These are the activations of a small network on made-up records, seen along a few directions, one row for each record.
Each row is followed by the record's values for the fields KADEG, FESEM, MEGEN, KETO, FAFIF.
The largest differences between rows may come from other fields.
(in the rows, 500 means zero)
Random noise pushes rows far along 8 fixed directions. That doesn't count. These rows show it; they differ only by the noise:
468,523,486,383,528,538,569,498,392,570,513,547,419,464,508,450,629,516,444,598,442,484,619,597,470,507,587
439,470,662,395,586,667,318,538,489,611,651,619,550,422,467,363,389,386,606,409,467,586,547,557,504,536,591
555,514,449,509,529,475,407,531,486,436,586,593,599,488,445,553,544,543,460,490,467,560,598,641,602,470,486
625,501,513,454,590,306,465,669,501,400,390,549,605,626,444,540,664,548,474,578,478,512,594,726,644,419,463
435,573,380,476,488,701,299,415,439,526,807,621,569,310,484,504,456,503,405,477,502,568,507,531,518,578,488
471,578,588,463,630,533,485,485,421,569,497,478,598,531,354,473,465,587,393,716,524,544,697,536,434,418,536
446,466,389,576,452,571,507,370,557,360,539,501,467,646,443,535,823,621,393,638,460,441,664,650,456,478,472
486,538,573,385,527,562,428,577,554,550,526,603,579,358,526,394,459,349,499,368,473,626,524,566,612,563,525
493,464,589,533,577,519,394,573,484,506,504,452,459,571,506,455,376,532,585,514,556,386,308,403,427,508,498
571,457,336,491,429,472,596,476,330,503,640,648,359,377,569,596,540,564,530,375,351,491,587,608,568,504,625

362,431,415,465,395,616,662,344,540,498,430,463,431,558,486,475,809,425,410,516,403,529,688,636,428,458,597 => <KADEG:bof FESEM:tetu MEGEN:fabu KETO:kip FAFIF:vibo>
491,483,588,579,434,423,818,462,645,476,205,403,421,516,539,458,494,452,486,400,466,529,593,394,489,488,525 => <KADEG:pemep FESEM:tetu MEGEN:begu KETO:kip FAFIF:vibo>
469,414,576,479,462,541,385,476,570,519,546,545,556,569,463,496,457,379,661,386,499,583,503,524,513,460,534 => <KADEG:bof FESEM:tetu MEGEN:fabu KETO:kip FAFIF:vibo>
357,565,536,440,526,698,384,515,654,511,475,434,558,433,558,325,580,372,364,516,574,488,344,468,458,632,404 => <KADEG:pemep FESEM:peme MEGEN:begu KETO:kip FAFIF:tigi>
536,457,588,359,650,448,471,679,328,597,472,532,464,540,491,424,536,508,559,570,436,429,512,645,486,457,618 => <KADEG:pemep FESEM:tetu MEGEN:fabu KETO:kip FAFIF:tigi>
527,518,635,524,554,341,587,556,539,533,251,367,606,626,415,522,340,487,523,564,576,540,502,388,464,370,505 => <KADEG:bof FESEM:tetu MEGEN:fabu KETO:kip FAFIF:tigi>
512,483,479,538,480,555,637,421,362,558,595,548,329,400,529,508,410,579,531,446,392,454,583,460,452,528,637 => <KADEG:pemep FESEM:nilub MEGEN:fabu KETO:kip FAFIF:tigi>
387,422,636,531,453,605,574,405,730,444,357,440,388,648,534,360,669,449,572,496,490,459,528,469,418,565,496 => <KADEG:pemep FESEM:peme MEGEN:fabu KETO:kip FAFIF:tigi>
523,351,589,519,515,466,519,580,483,482,442,511,318,631,578,454,512,502,698,405,435,345,370,508,452,504,589 => <KADEG:pemep FESEM:nilub MEGEN:fabu KETO:kip FAFIF:tigi>
425,592,340,553,460,590,501,492,527,467,495,393,514,357,585,482,488,484,282,488,566,428,265,377,461,602,402 => <KADEG:pemep FESEM:tetu MEGEN:begu KETO:kip FAFIF:tigi>
440,366,587,492,532,570,317,615,634,411,471,428,399,710,583,343,726,455,627,522,555,281,225,537,425,595,421 => <KADEG:pemep FESEM:tetu MEGEN:begu KETO:vesi FAFIF:tigi>
427,514,490,440,423,576,640,449,488,608,452,469,373,373,598,444,445,393,504,406,474,517,424,388,454,566,581 => <KADEG:bof FESEM:peme MEGEN:fabu KETO:kip FAFIF:vibo>
411,608,528,406,453,632,555,458,614,565,482,519,525,296,561,364,510,352,382,442,512,610,539,449,534,642,469 => <KADEG:pemep FESEM:tetu MEGEN:begu KETO:kip FAFIF:tigi>
447,543,472,396,405,544,524,401,542,552,539,544,449,448,525,486,570,444,513,538,523,563,576,459,498,556,497 => <KADEG:bof FESEM:tetu MEGEN:fabu KETO:vesi FAFIF:vibo>
537,538,476,629,344,491,549,438,776,392,461,532,546,348,594,509,316,409,531,191,515,637,421,318,658,608,403 => <KADEG:pemep FESEM:peme MEGEN:fabu KETO:vesi FAFIF:tigi>
409,412,761,352,583,596,390,609,694,507,379,516,501,670,499,246,763,333,608,539,498,484,545,666,483,568,490 => <KADEG:pemep FESEM:tetu MEGEN:begu KETO:kip FAFIF:vibo>
557,422,448,431,434,412,489,517,482,459,519,605,483,574,517,566,665,432,597,430,425,534,566,688,602,450,546 => <KADEG:bof FESEM:nilub MEGEN:fabu KETO:kip FAFIF:tigi>
432,491,563,558,534,578,491,473,599,429,415,408,464,653,464,422,626,548,442,621,534,392,489,498,404,505,459 => <KADEG:pemep FESEM:nilub MEGEN:fabu KETO:kip FAFIF:vibo>
650,383,559,582,537,339,465,650,477,458,489,575,502,533,527,569,348,510,700,286,428,502,432,548,616,453,536 => <KADEG:pemep FESEM:peme MEGEN:begu KETO:kip FAFIF:tigi>
438,457,586,505,457,444,625,490,680,405,202,320,398,800,522,422,813,478,485,694,587,347,435,482,390,494,406 => <KADEG:bof FESEM:nilub MEGEN:begu KETO:kip FAFIF:vibo>
563,446,370,355,510,369,547,596,187,618,555,551,335,484,568,602,523,533,591,539,439,389,397,576,469,433,637 => <KADEG:bof FESEM:tetu MEGEN:fabu KETO:kip FAFIF:vibo>
512,563,489,488,594,530,384,562,438,526,583,526,631,397,472,499,407,515,415,518,523,554,477,532,546,504,462 => <KADEG:pemep FESEM:peme MEGEN:begu KETO:kip FAFIF:tigi>
555,414,428,604,423,403,552,482,513,427,477,472,466,577,512,611,509,536,578,416,487,465,455,483,514,450,495 => <KADEG:bof FESEM:tetu MEGEN:begu KETO:vesi FAFIF:vibo>
484,391,664,615,476,638,459,434,666,440,568,572,452,532,490,410,420,448,668,281,415,528,572,499,522,556,555 => <KADEG:pemep FESEM:nilub MEGEN:fabu KETO:kip FAFIF:tigi>
422,493,771,498,616,616,522,511,523,658,422,423,474,479,460,338,202,434,596,461,508,515,475,324,374,502,608 => <KADEG:pemep FESEM:peme MEGEN:fabu KETO:kip FAFIF:tigi>
510,540,387,628,455,433,617,332,424,466,498,431,515,585,384,678,477,678,409,661,514,500,657,444,413,374,505 => <KADEG:bof FESEM:tetu MEGEN:fabu KETO:kip FAFIF:tigi>
515,502,495,490,475,444,442,618,641,406,402,451,489,543,599,431,630,433,497,466,575,416,285,492,558,589,363 => <KADEG:pemep FESEM:tetu MEGEN:begu KETO:vesi FAFIF:tigi>
408,542,729,569,548,601,461,487,786,477,335,421,715,529,403,356,392,350,428,435,571,652,585,429,507,491,425 => <KADEG:pemep FESEM:nilub MEGEN:begu KETO:kip FAFIF:tigi>
418,471,472,419,470,689,529,447,421,574,642,568,311,373,597,386,591,469,516,451,402,431,492,533,441,636,604 => <KADEG:pemep FESEM:tetu MEGEN:fabu KETO:kip FAFIF:tigi>
542,533,414,509,474,558,487,478,423,530,681,617,510,261,536,535,333,502,499,320,433,590,527,487,599,558,552 => <KADEG:pemep FESEM:tetu MEGEN:fabu KETO:viles FAFIF:vibo>
650,514,236,577,298,270,784,508,501,375,411,567,363,336,689,666,569,509,461,250,402,503,450,498,689,556,469 => <KADEG:pemep FESEM:tetu MEGEN:begu KETO:kip FAFIF:tigi>
676,393,263,682,390,325,490,474,416,338,662,640,540,513,481,791,517,621,579,298,385,548,594,662,662,399,503 => <KADEG:bof FESEM:tetu MEGEN:begu KETO:kip FAFIF:vibo>
508,451,580,738,515,517,462,477,716,337,423,410,620,592,429,502,379,531,507,370,518,519,460,421,529,486,425 => <KADEG:pemep FESEM:tetu MEGEN:fabu KETO:kip FAFIF:tigi>
556,617,383,487,564,485,525,533,281,536,608,510,443,366,520,550,428,645,358,631,496,408,443,476,490,544,508 => <KADEG:pemep FESEM:nilub MEGEN:fabu KETO:kip FAFIF:tigi>
519,590,448,436,358,409,766,474,513,626,360,467,451,264,626,521,298,366,476,342,511,624,452,283,559,545,534 => <KADEG:bof FESEM:peme MEGEN:begu KETO:vesi FAFIF:tigi>
368,381,600,547,465,711,479,332,563,511,604,511,331,617,481,397,593,522,636,512,441,418,588,485,330,546,586 => <KADEG:pemep FESEM:tetu MEGEN:fabu KETO:kip FAFIF:tigi>
399,470,596,571,567,605,273,542,708,405,441,364,584,684,478,392,568,469,489,582,633,393,261,448,409,545,343 => <KADEG:pemep FESEM:peme MEGEN:begu KETO:kip FAFIF:tigi>
545,505,506,443,574,501,360,643,453,504,591,589,582,408,526,459,501,445,495,428,473,522,442,623,602,557,477 => <KADEG:pemep FESEM:tetu MEGEN:begu KETO:kip FAFIF:tigi>
560,468,562,498,605,466,398,525,404,497,605,574,527,593,399,539,492,627,586,609,477,486,632,606,498,439,533 => <KADEG:pemep FESEM:tetu MEGEN:fabu KETO:kip FAFIF:vibo>
375,494,674,297,543,610,430,538,498,658,461,457,407,504,585,304,476,336,626,557,582,442,306,387,382,589,537 => <KADEG:bof FESEM:tetu MEGEN:fabu KETO:viles FAFIF:tigi>
448,520,570,484,498,543,533,379,528,544,497,487,570,540,385,504,496,491,492,588,505,608,712,509,460,438,534 => <KADEG:bof FESEM:tetu MEGEN:fabu KETO:kip FAFIF:tigi>
561,544,280,564,336,483,533,393,423,518,689,620,515,224,584,675,270,450,495,231,460,624,438,399,608,532,508 => <KADEG:bof FESEM:tetu MEGEN:begu KETO:kip FAFIF:vibo>

Here are new rows. What are their fields?
428,507,681,385,672,572,496,592,364,697,435,433,454,492,500,352,373,468,514,618,528,429,442,438,339,477,586 => <KADEG:pemep FESEM:peme MEGEN:begu KETO:kip FAFIF:vibo>
461,480,533,585,503,570,602,454,527,479,446,429,410,505,517,449,461,535,473,473,470,428,475,419,434,526,543 => <KADEG:pemep FESEM:nilub MEGEN:fabu KETO:kip FAFIF:tigi>
610,430,412,651,368,351,694,415,543,389,444,544,493,525,489,677,503,540,551,324,415,591,681,536,613,404,528 => <KADEG:bof FESEM:nilub MEGEN:begu KETO:kip FAFIF:vibo>
415,409,454,518,496,567,334,441,465,474,601,451,445,698,468,522,639,561,575,638,550,358,388,519,348,466,492 => <KADEG:bof FESEM:tetu MEGEN:fabu KETO:kip FAFIF:tigi>
463,459,461,621,518,594,560,404,416,498,568,461,420,531,459,527,525,644,449,571,448,425,587,498,382,475,550 => <KADEG:pemep FESEM:peme MEGEN:begu KETO:kip FAFIF:vibo>
476,496,486,507,545,495,537,444,352,571,545,477,471,516,446,547,440,600,497,617,503,467,578,464,388,424,559 => <KADEG:pemep FESEM:tetu MEGEN:begu KETO:kip FAFIF:tigi>
570,478,277,476,417,453,407,435,385,384,724,654,422,582,508,646,828,637,499,621,435,430,603,744,562,509,474 => <KADEG:bof FESEM:nilub MEGEN:fabu KETO:kip FAFIF:tigi>
401,583,612,393,561,581,523,474,445,659,449,401,522,474,453,417,414,433,432,670,607,520,496,379,376,486,510 => <KADEG:bof FESEM:nilub MEGEN:begu KETO:kip FAFIF:vibo>
569,535,478,327,433,362,719,613,549,502,312,554,371,414,652,423,679,407,498,434,437,512,530,570,642,584,518 => <KADEG:pemep FESEM:tetu MEGEN:fabu KETO:vesi FAFIF:vibo>
576,594,404,499,604,384,346,621,478,398,505,465,702,531,437,567,575,598,337,663,596,481,444,604,589,460,342 => <KADEG:pemep FESEM:tetu MEGEN:begu KETO:viles FAFIF:tigi>
447,543,476,487,488,613,542,456,499,502,533,501,428,433,537,421,573,504,404,524,464,456,516,507,471,580,520 => <KADEG:pemep FESEM:nilub MEGEN:fabu KETO:kip FAFIF:tigi>
533,537,462,484,528,566,379,567,407,585,696,633,629,206,527,511,218,398,495,241,450,643,458,504,617,537,544 => <KADEG:pemep FESEM:tetu MEGEN:begu KETO:kip FAFIF:tigi>
458,421,471,575,493,519,406,530,522,434,496,407,365,620,585,487,500,547,592,502,569,280,160,373,384,554,449 => <KADEG:pemep FESEM:tetu MEGEN:fabu KETO:kip FAFIF:tigi>
645,525,344,528,557,335,537,596,283,461,552,522,454,491,507,627,539,694,429,602,465,384,492,588,539,448,499 => <KADEG:pemep FESEM:tetu MEGEN:begu KETO:vesi FAFIF:vibo>
527,507,419,650,393,510,553,439,594,413,527,488,433,386,598,548,332,529,530,300,520,479,332,301,540,593,446 => <KADEG:pemep FESEM:tetu MEGEN:fabu KETO:viles FAFIF:vibo>
566,544,409,501,511,444,393,536,529,392,568,601,646,510,451,560,662,540,396,540,482,560,628,704,631,485,415 => <KADEG:pemep FESEM:nilub MEGEN:begu KETO:kip FAFIF:tigi>
501,501,528,551,443,456,411,537,664,451,422,463,598,511,525,523,348,368,566,335,590,554,289,380,557,505,410 => <KADEG:bof FESEM:tetu MEGEN:fabu KETO:kip FAFIF:vibo>
606,602,481,410,622,372,506,643,305,547,505,509,480,466,498,512,493,643,435,701,529,415,485,531,523,506,489 => <KADEG:pemep FESEM:tetu MEGEN:fabu KETO:vesi FAFIF:vibo>
442,385,599,456,470,491,680,428,440,617,383,458,301,605,527,473,490,469,671,490,433,450,550,446,358,428,675 => <KADEG:bof FESEM:peme MEGEN:fabu KETO:kip FAFIF:tigi>
488,501,590,581,501,585,427,551,616,496,500,464,523,418,540,423,277,434,531,341,549,503,331,316,510,581,461 => <KADEG:pemep FESEM:nilub MEGEN:begu KETO:vesi FAFIF:vibo>
523,497,583,416,587,510,409,674,538,523,473,534,555,408,571,385,468,384,522,381,487,519,367,563,601,587,484 => <KADEG:pemep FESEM:peme MEGEN:begu KETO:kip FAFIF:tigi>
